These are the activations of a small neural network, seen along a few directions. Each row is one input.
In each table, some parts of the input vary, and every possible input appears once, in random order.
Descriptions start from the smaller parts, as in this example, which fits no table here: one of 4 places along a line, together with either a single point or one of 11 places around a ring or (one of 3 separate values, together with one of 5 places around a ring).
Shared parts are said once, and a part with two or three values counts as separate values.

Other details of the inputs vary at random and push rows far along two fixed directions, the same in every table; ignore that.

Table:
r1: [ 64  41 -32   2 -14 -17  30 -36 -37  17  -7 -21]
r2: [-26 -34   2  25  16  13  -2  22  19  12   7   2]
r3: [-49  13  -3  44  24  11 -10  -3   6  11  16 -33]
r4: [ 59  55 -16 -11  -2 -19  36 -41 -33  10 -12 -28]
r5: [ 11 -47   9 -43 -31 -12 -15  25   4 -29 -24  54]
r6: [ 57  44 -35  -2 -19 -13  25 -35 -40  21  -6 -21]
r7: [-23 -36   3  28  19  11   0  22  21  10   7   2]
r8: [-26 -15   0  47  40  18   4  16  22  31  19 -23]
r9: [-29  -7  11  37  46  18   5  12  19  27  18 -29]
r10: [ 72  68  -8 -28 -48  44  28 -49 -14   2  64 -13]
r11: [  5 -30  24 -58 -22 -13 -23  22   2 -32 -24  48]
r12: [-31 -23   3  18  16  14 -13  23  18  16   8   1]
r13: [ 51  60 -20 -18 -11 -12  28 -42 -38  16 -12 -27]
r14: [-35  -1  -8  61  29   1   0   1  15   6  17 -28]
r15: [ 61  32 -37   7 -19 -14  35 -36 -39  18  -7 -20]
r16: [-44  -7  -6  32   4   0 -20   7  11  -6   7  -4]
r17: [ 66  21 -32 -15 -16   7  34 -20 -36  45  -5 -14]
r18: [ 62  39 -18 -31  -8   6  27 -23 -39  42  -7 -20]
r19: [ -2 -33   1 -30 -44 -27 -23  10  -3 -52 -26  51]
r20: [  7 -25  31 -59 -13 -18 -15  19  10 -37 -28  47]
r21: [  6 -36  11 -51 -31 -12 -26  26   3 -26 -23  54]
r22: [ -5 -18  16 -44 -32 -29 -29   7  -3 -59 -28  45]
r23: [ 68  35 -15 -26  -2   2  32 -23 -36  38  -7 -20]
r24: [-35  -9 -13  64  22   3   6  -1  12   7  16 -26]
r25: [-29 -14  -1  45  37  20   2  16  20  33  19 -23]
r26: [ 11 -34  27 -54 -16 -17 -18  22   6 -37 -25  48]
r27: [ 51  36 -41   1 -28  -7  27 -35 -43  24  -6 -19]
r28: [-37   7   3  51  35   2   1  -3  12   2  15 -33]
r29: [ 57  50 -23  -9 -10 -13  28 -39 -41  15  -8 -27]
r30: [-45  19   4  40  31   5  -1  -6  13   6  11 -33]
r31: [ 12 -40  15 -47 -25 -16 -22  26   6 -31 -24  54]
r32: [ -1 -20  27 -65 -22 -11 -23  19   5 -30 -28  47]
r33: [  1 -34   2 -28 -41 -30 -21  10  -2 -54 -26  51]
r34: [-38 -11  -3  36  10  -4 -15   7  14 -10   7  -5]
r35: [-30 -12  24  10  34   8  -2  17  26   5   4  -6]
r36: [-35 -29  -3  19   7  20 -10  22  14  19   8   2]
r37: [-39  -7  19   4  25  15 -10  17  21  11   4  -6]
r38: [-36  -9  21   6  28  12  -7  17  23   9   4  -6]
r39: [-44   3  14  24  22  -5  -9   2  19 -17   2 -11]
r40: [-40   8   1  49  32   4  -2  -3  11   5  15 -33]
r41: [-33   9  23  23   9  84  -3   4  52  22  96 -22]
r42: [-11  -7  19 -52 -33 -28 -28   5   0 -57 -31  44]
Each input here is: one of 2 separate values, together with either a single point or (one of 4 places along a line, together with one of 5 places along a line).
Question: Changing only the choice among 2 separate values turns r30 into r38. The same change can be made to r33. Which row results?
Answer: r5
Question: Change only the choice among 2 separate values in r35. List by row number the other rows that result.
Answer: r4
Question: Change only the place on the line of 4 in r27. List by row number the other rows that result.
Answer: r3, r16, r42
Question: Change only the choice among 2 separate values in r6. List by row number the other rows that result.
Answer: r12

Table:
r43: [  9   1  -4  -5 -15   2   1  -5  -4  -7   5   6]
r44: [  9   4  -3  -6 -13   0  -1  -5  -4  -7   4   5]
r45: [ 14  -5  -1 -10  -6   2   3   3  -2   4  -1   7]
r46: [  8   6  -1  -8 -11  -1  -1  -6  -3  -8   3   4]
r47: [  5  12   5 -12  -5  -4   0  -7  -3  -9  -2   2]
r48: [ 12  -2   3 -13  -2   1   2   2  -2   3  -3   5]
r49: [15 -7 -3 -9 -8  3  4  3 -1  5  0  8]
r50: [ 13  -3   1 -12  -4   1   2   3  -2   4  -2   6]
r51: [  3  -5 -10   0   0 -21   0   1 -14   2 -26   2]
r52: [-95 -42  33  30  22  10 -42  36  51 -36  15  16]
r53: [ 7  8  1 -9 -9 -2 -1 -6 -3 -8  1  3]
r54: [-17  34 -14  62  52  33  28 -14   1  68  33 -71]
r55: [ 11   0   4 -15   0   0   3   1  -2   3  -5   4]
r56: [  5   1  -9   7  -1 -26   3  -7 -12 -13 -21   0]
Question: Changing only one part turns r55 into r52. The same change can be made to r51. Which row results?
Answer: r56
Question: What is each input in this table made of?
Answer: one of 2 separate values, together with either a single point or one of 6 places along a line
Question: Change only the choice among 2 separate values in r49. List by row number the other rows that result.
Answer: r43
